These are the activations of a small neural network, seen along a few directions. Each row is one input.
In each table, some parts of the input vary, and every possible input appears once, in random order.
Descriptions start from the smaller parts, as in this example, which fits no table here: line(4) and (point or line(9) or (values(2) and ring(8))).
Shared parts are said once, and a part with two or three values counts as separate values.
In the rows, 128 means zero.

Other details of the inputs shift rows strongly along two fixed directions, in all tables alike. That doesn't count.

Table:
x1: [146 115 126 137 129 129 123 123 134 121 115 122 115]
x2: [129 137 125 122 123 120 117 133 121 128 124 121 126]
x3: [ 92 125 106  98 148 128 154  97 182  93 177 191 155]
x4: [141 112 119 129 124 124 129 130 122 135 123 124 129]
x5: [125 120 116 131 128 128 121 134 116 135 128 126 124]
x6: [122 124 120 132 130 120 117 129 118 131 124 122 128]
x7: [125 124 136 121 125 139 121 140 122 129 126 119 128]
x8: [133 134 121 121 121 129 121 138 119 132 128 125 122]
x9: [135 117 123 125 129 119 124 120 121 134 122 119 125]
x10: [130 123 137 125 122 136 122 144 126 129 129 117 133]
x11: [124 128 141 121 127 131 118 134 124 127 128 112 129]
x12: [136 123 123 142 132 130 117 132 131 121 123 123 116]
x13: [133 116 123 126 128 118 123 121 121 132 116 121 128]
x14: [136 113 119 125 126 127 128 126 119 135 120 126 124]
x15: [137 133 122 125 119 126 123 142 122 132 131 124 127]
x16: [136 126 144 133 128 141 116 138 137 114 121 115 120]
x17: [130 119 117 135 126 126 123 138 119 135 132 125 129]
x18: [133 138 121 121 126 128 122 135 119 129 129 119 126]
x19: [126 128 136 122 129 138 122 137 123 126 127 112 131]
x20: [137 117 118 125 131 126 128 123 119 132 121 119 127]
x21: [110 212 198 202 124 126 219  93 113 185 105 166 130]
x22: [ 88 128 130  89 141 131 148 101 190  86 170 185 159]
x23: [124 124 121 131 131 121 118 128 118 133 130 120 125]
x24: [143 136 129 133 125 131 117 136 134 117 123 122 114]
Each input here is: line(4) and (point or line(5)).
Changing only the line(4) part turns x13 into x2. The same change can be made to x14. Which row results?
Answer: x8

Table:
x25: [127 121 171 151 128 135 151 127 128 146 112 112 143]
x26: [161 134 140 166 110 147 120 164 108 145 101 102  96]
x27: [136  81 119 134 118 120  22 194  68 138  98  26 109]
x28: [155 165 119 141 118 136 100 171  94 135 124  92 100]
x29: [126 138 123 126 130 102 143 100 111 152 123 141 126]
x30: [142 127 107 124 120  95 119 127 104 150 122 108 131]
x31: [148  82 106 127 131 119 113 117 110 139 117 114 119]
x32: [ 86 134 136  70 129 130 141 107 179  90 169 179 170]
x33: [ 91 123 139  72 136 122 132  98 165  92 163 156 151]
x34: [102  82 120  82 157 144 123 105 171  79 145 136 145]
x35: [136 146 114 143 109 114 128 148  75 175 111 105 115]
x36: [133 128 131 171 117 133 164 134  98 175 112 135 122]
x37: [122  91 151 112 137 137 125 123 136 117 124 116 133]
x38: [128 148 148 161 147 144 170  85 162 112 114 160 117]
x39: [190  58  88  97 121 130  25 169 111  92 107  49  84]
x40: [ 94  91 118  73 137 152 128 135 187  87 178 168 158]
x41: [123 159 209 193 119 147 191 126  97 182  78 128 139]
x42: [109  46  44  29 142 121 106 110 214  47 201 202 168]
x43: [135 147 129 151 132 155 152 141 148 113 148 156 120]
x44: [ 92 114 117  65 147 127 113 101 160  80 153 132 146]
x45: [117 122 102 139 137 140 166 128 131 133 158 167 141]
x46: [ 71 132 111 140 145 106 167  86 178 115 173 217 158]
x47: [139 157 154 204 120 118 111 151  95 153  90 101  97]
x48: [104 106 100  49 122 137  78 151 152  91 174 122 147]
x49: [140 117 137 106 113 117  81 152  97 134 114  60 131]
x50: [142 209 187 194 109 124 178 122 104 172  83 139 113]
x51: [163 139 115 128 131 121  77 140  98 122  88  67  89]
x52: [102 109  72  65 156 107 124  82 169  89 165 170 145]
x53: [121 180 185 186 125 143 218  92 169 137 117 206 136]
x54: [146 122 138 176 124 117 163 112 107 172 105 125 132]
x55: [123 197 179 168 129 119 186  87 143 144 114 170 117]
x56: [134 193 168 168 121 114 173 106 143 144 117 149 125]
x57: [115 151 108  89 123 129 127 129 182  88 172 175 128]
x58: [100 204 184 171 126 151 179 128  95 176 128 135 144]
x59: [171 129 147 172 115 130 122 141 117 139  95  92 105]
x60: [139 120  98 107 115 104 109 138 101 140 119 119 131]
x61: [122 111 114 143 150 129 160  81 135 135 120 152 132]
x62: [153 121  76 118 118 119  78 179  56 153 125  67 109]
x63: [156  60  87  83 128 158  28 209  90 111 135  39 120]
Changing only one part turns x46 into x27. The same change can be made to x61. Which row results?
Answer: x34
What do these inputs look like to the network?
Answer: values(3) and (point or (values(2) and line(6)))
Change only the values(3) part in x42. List by row number the other rows that result.
Answer: x41, x53
Change only the values(2) part in x42. List by row number the other rows that result.
Answer: x60
Which other rows agree with x59 in the values(3) part? List them by row number.
Answer: x26, x28, x38, x39, x43, x47, x50, x51, x53, x55, x56, x57

Table:
x64: [129 100  99  74 112 139  59 191  87 127 142  69 134]
x65: [173  88 126  98 120 137  52 161 136  84 103  62 100]
x66: [128 112 139 112 140 150 132 119 204  66 155 160 135]
x67: [119  85  77 109 146 110 151  91 163 113 160 178 149]
x68: [123 120 143 101 145 147 128 106 201  63 149 156 128]
x69: [162 144 191 197 118 148 129 145 102 152  72  82  92]
x70: [132 122  56 109 137  95 140  94 158 108 167 195 131]
x71: [159 128 133 182 118 101 148 111  60 196  66  93 109]
x72: [ 78 143 126  67 137 131 128 121 156 103 180 154 164]
x73: [ 77 210 199 150 122 129 208 101 123 172 132 172 163]
x74: [137 137  78  76 107 117  49 195  89 119 151  75 115]
x75: [107 151 150 195 139 111 225  64 127 181 117 196 138]
x76: [168 145 184 194 116 158 136 153  99 152  70  86  94]
x77: [ 71 200 196 164 125 136 208 108 122 175 142 176 159]
x78: [108  88  78 108 148 107 143  85 161 109 152 180 146]
x79: [118 115 140 110 143 147 125 114 202  63 146 162 132]
x80: [ 73 137 123  76 135 131 125 129 157 103 177 161 167]
x81: [166  51  54 105 127 113  75 148  90 135 115  88 112]
x82: [184 116  94 111 115 136  45 177 137  84 118  76  80]
x83: [123 169 172 166 110 137 135 166  58 191 102  76 134]
x84: [154 128 130 187 128 108 147 109  58 193  71  90 105]
Changing only one part turns x81 into x64. The same change can be made to x70. Which row results?
Answer: x74
What do these inputs look like to the network?
Answer: values(3) and (point or line(6))
Which other rows agree with x79 in the values(3) part? List them by row number.
Answer: x65, x66, x68, x69, x76, x82
